Each row below holds a small network's activations on one input, seen along a few directions.
In each table, some parts of the input vary, and every possible input appears once, in random order.
Descriptions start from the smaller parts, as in this example, which fits no table here: one of 6 places along a line, together with either a single point or one of 11 places around a ring or (one of 3 separate values, together with one of 5 places around a ring).
Shared parts are said once, and a part with two or three values counts as separate values.
(in the rows, 128 means zero)

Other details of the inputs vary at random and push rows far along three fixed directions, the same in every table; ignore that.

Table:
r1: [ 91 165 128 115 121 118 126 137 109 138 150 120 147]
r2: [167  89 147 180 101 142 116  83 173  74 116 114 104]
r3: [131 106 107  83 178 128 161 188 137 129 123 190 127]
r4: [110 173 147 108 138 136  99 141 133 124 127 133 131]
r5: [122 106  99 118 152 124 148 159 119 138 147 161 131]
r6: [108  96 113 101 162 143 150 168 137 126 157 173 120]
r7: [173 101 122 177  91 116 134  61 112 150 101  77 130]
r8: [123 158 132 121  99 153 118 134 123 121 129 122 141]
r9: [120 177 136 133 116  93 114 109  98 162 107  88 137]
r10: [ 97 156 114  97 139 140 130 165 111 148 155 149 149]
r11: [175 114  99 185  88 116 138  69  87 189 100  77 124]
r12: [112 189 130 137  79 130 110 127 104 125 128  88 136]
r13: [140 114 119 116 162 128 146 141 137 142 116 159 118]
r14: [172  48 154 163 164 132 126  90 198  80 109 154  77]
r15: [123 160 192 154 110 123  71  70 158  94 114  81 113]
r16: [ 92 197 154 102 125 115 104 146 126 118 123 118 137]
r17: [114 134 120  87 160 126 156 166 125 146 121 163 123]
r18: [130 108 155 171 117 115  91  79 145  96 142  93 117]
r19: [117 140  94 116 140 125 150 145  97 180 143 140 147]
r20: [107 122 127  78 132 167 156 190 151  85 142 180 128]
r21: [137 116 109 111 162 119 148 156 132 139 116 166 113]
r22: [113 153 115  88 116 155 135 176 114 127 136 150 149]
r23: [ 92 125 129  72 161 155 140 189 143 109 164 182 145]
r24: [172  96 110 159 143  89 158  83 107 185  89 104 124]
r25: [135 141 136 137  96 138 126 112 135 107 122 108 138]
r26: [170  75  94 157 117 122 170 116 115 150 110 121 112]
r27: [161  56 183 154 159 142  93  98 218  38 119 154  79]
r28: [ 97 157 135 114 128 126 119 137 126 119 150 126 150]
r29: [110 146 127 145 120 120 115 110 115 144 145 108 128]
r30: [125 125 109  88 170 127 155 180 132 135 123 181 128]
r31: [106 161 145 102 137 116 110 147 125 123 119 126 134]
r32: [154 129 104 160 126  82 130  85  84 203  92  81 119]
r33: [134 110 126 125 115 153 142 142 137 108 129 141 116]
r34: [181  70 101 163 156 108 155  86 118 188  96 128  96]
r35: [131 190 118 153  73 123 112  98  90 157 116  73 150]
r36: [135 123 102 154 125 110 128 103  93 182 134 108 133]
r37: [122 160 135 117 136 117 105 136 121 132 117 124 135]
r38: [103 144 125  82 121 156 130 196 132  83 143 158 134]
r39: [171  43  93 159 151 103 173  91 112 178 122 127 128]
r40: [131 161 107 132  95 133 122 135  93 145 121 108 140]
r41: [123 106 142 104 161 131 123 153 157 104 123 157 105]
r42: [160  70 171 165 106 145 116  87 194  36 121 118 102]
r43: [ 93 154 143 111 126 135 115 138 124 127 156 126 140]
r44: [136 112 125 123 110 143 151 137 139 104 125 135 125]
r45: [154  67  95 153 141  99 167  99  99 186 128 118 128]
r46: [127 110 134 116 123 160 139 157 157  81 136 155 113]
r47: [132  97 156 122 161 136 119 134 183  77 123 159  91]
r48: [135  79  99 121 161 128 150 155 129 134 145 167 125]
r49: [ 91 168 135 108 129 134 110 156 131 110 157 139 150]
r50: [117 161 197 162  72 150  54  89 169  38 133  80 116]
r51: [177  78  93 154 119 126 166 113 119 151 109 128 126]
r52: [104 176 107 118 119 113 116 140  80 173 146 112 161]
r53: [136 143 160 165  88 152  90  93 162  74 127 102 116]
r54: [ 96 191 147 108 128 114 101 146 127 117 124 120 126]
r55: [ 96 144 149 112 136 142 113 138 149  98 157 138 142]
r56: [140 130 115 137  97 134 148 112 101 159 116 106 132]
r57: [135 120 125 114 152 119 140 133 123 153 111 137 130]
r58: [113 161 139 106  99 149 117 141 120 112 131 119 149]
r59: [110 107 100 102 156 129 171 160 114 158 149 163 135]
r60: [137 117 112 115 121 148 144 169 137  97 130 156 126]
r61: [ 96 186 156  93 134 136 101 148 131 117 125 128 140]
r62: [118 123 103 121 143 132 139 144 110 159 148 147 132]
r63: [167  86 103 153 107 121 167  98 100 172 107 106 123]
r64: [149  90 183 156 146 132  79  97 204  40 117 136  92]
r65: [137 142 139 140 134 111 106 117 136 119 114 123 115]
r66: [185  37 156 174 123 151 122  83 198  49 114 134 101]
r67: [121  95 109 120 149 124 146 146 118 148 148 146 124]
r68: [131 104 128  94 171 138 138 165 151 118 122 176 120]
r69: [160  92 112 140 115 131 157 115 127 128 114 124 131]
r70: [ 98 204 154 120 115 107  83 129 117 121 121  97 131]
r71: [118 178 126 125  87 138 123 118 104 144 124  99 150]
r72: [110 174 132 160 104 120  92  95 110 147 144  93 136]
r73: [ 85 197 160 117 103 129  79 121 116 119 155  93 158]
r74: [158  77 175 160 109 160 110  78 191  52 122 120 109]
r75: [115 164 164 164  97 108  80  73 128 112 138  68 148]
r76: [134  81 110 117 159 135 151 148 133 141 146 163 131]
r77: [104 116 109 112 149 127 147 160 127 124 153 158 127]
r78: [117 181 131 124 122 102 109 119  94 166 109  92 148]
r79: [100 128 138 118 140 130 117 155 143  90 157 147 127]
r80: [130 144 146 131 136 113 120 113 138 122 111 118 129]
r81: [121 159 129 125  97 153 116 139 121 118 130 123 132]
r82: [ 82 181 146 107 113 126 101 139 108 132 156 110 152]
r83: [109  92 105  87 163 129 169 183 129 126 152 179 135]
r84: [152 101  85 155 136 100 158 105  89 195 128 116 141]
r85: [119 107  95 119 152 125 154 156 119 145 148 161 130]
r86: [153 129 109 158 130  95 136  83  89 205  97  90 112]
r87: [102 195 150 118  76 136  97 130 109 104 131  89 148]
r88: [133 138  97 114 117 145 154 149 107 156 124 141 142]
r89: [165 100 107 152 147 102 160  88 109 191  95 112 119]
r90: [140  93 124 117 157 116 151 132 130 152 110 143 113]
Description of these inputs: one of 3 separate values, together with one of 5 places around a ring, together with one of 6 places around a ring.
Changing only the choice among 3 separate values turns r89 into r55. The same change can be made to r86. Which row results?
Answer: r6
Changing only the choice among 3 separate values turns r46 into r47. The same change can be made to r53. Which row results?
Answer: r14
Change only the choice among 3 separate values in r82. List by row number the other rows that result.
Answer: r63, r90
A walk changes only the place on the ring of 6. It starts at r63 and steps to r56. List the rest of the walk in order.
Answer: r20, r44, r42, r87
Change only the choice among 3 separate values in r80. List by row number the other rows that result.
Answer: r25, r28
A walk changes only the place on the ring of 6. It starts at r26 and steps to r38. List the rest of the walk in order.
Answer: r50, r33, r46, r12
A walk changes only the place on the ring of 5. It starts at r9 and steps to r70. List the rest of the walk in order.
Answer: r65, r3, r24

Table:
r91: [ 67 171 156  77 136 144  96 182 154  76 157 150 128]
r92: [167  61 145 169 139 113 125  77 171 106 109 108  90]
r93: [113 171 106 141  95 133 114 147  88 147 152 113 145]
r94: [132  97 110 112 163 120 164 131 116 166 134 158 121]
r95: [165  62 122 174 123 146 142 110 159  86 135 142  92]
r96: [155  53 133 152 118 138 173 101 165  98 129 130 123]
r97: [ 85 187 112  99 136 122 119 154 104 149 143 125 145]
r98: [163  73  91 166 155 101 176  82 109 201 112 134 119]
r99: [114 180 145 140 121 117  90 106 128 119 122  91 128]
r100: [128  98 153 112 114 154 147 138 172  52 131 145 130]
r101: [124 134 178 130 137 128 104 111 168  90 129 132 111]
r102: [164  64  86 121 171 113 179 149 113 169  94 148 108]
r103: [163  74 126 136 175 124 151 133 166 121 105 166 110]
r104: [110 186 167 125 111 119  83 127 127 112 112  97 129]
r105: [129 179 150 154 117 108  82  93 127 121 106  79 129]
r106: [143 148 148 163  81 147  99  71 126 128 116  75 123]
r107: [131 126  87  83 133 153 155 208 123 107 126 195 120]
r108: [186  83 148 181  95 145 109  46 156 114  90  90 110]
r109: [109  94 151 114 155 138 133 145 154  90 140 162 109]
r110: [127 140 112  73 169 123 159 191 114 159 121 176 136]
r111: [132 152  91 133 126  87 137  98  53 231 132  99 155]
r112: [107 162 105 128 120  99 115 126  73 180 135  91 149]
r113: [ 99 172 105 109 134 110 121 144  91 178 144 132 160]
r114: [108 156 157 123 121 122 110 130 128 121 124 116 119]
r115: [108 152 106  83 165 127 153 180 119 152 133 173 138]
r116: [127 139  97 143 118  89 134 105  61 216 125  93 146]
r117: [122 155 167 155  85 160  84  91 153  94 138  91 129]
r118: [111 105 116  98 166 132 130 165 147 107 153 172 136]
r119: [134 162 150 136  73 129 110  96 119  97 105  84 153]
r120: [123 102 142 119 120 147 143 154 156  72 157 139 150]
r121: [155  79  94 145 128 148 160 127 104 171 136 133 137]
r122: [ 93 182 140 101  96 159  98 178 149  64 152 154 121]
Describe the family of inputs behind these rows.
Answer: one of 4 places along a line, together with either one of 3 separate values or one of 5 places around a ring
Changing only the place on the line of 4 turns r91 into r92. The same change can be made to r97. Which row results?
Answer: r99
Change only the choice among 3 separate values in r120. List by row number the other rows that result.
Answer: r93, r121
Change only the place on the line of 4 in r109. List by row number the other rows that result.
Answer: r104, r114, r116
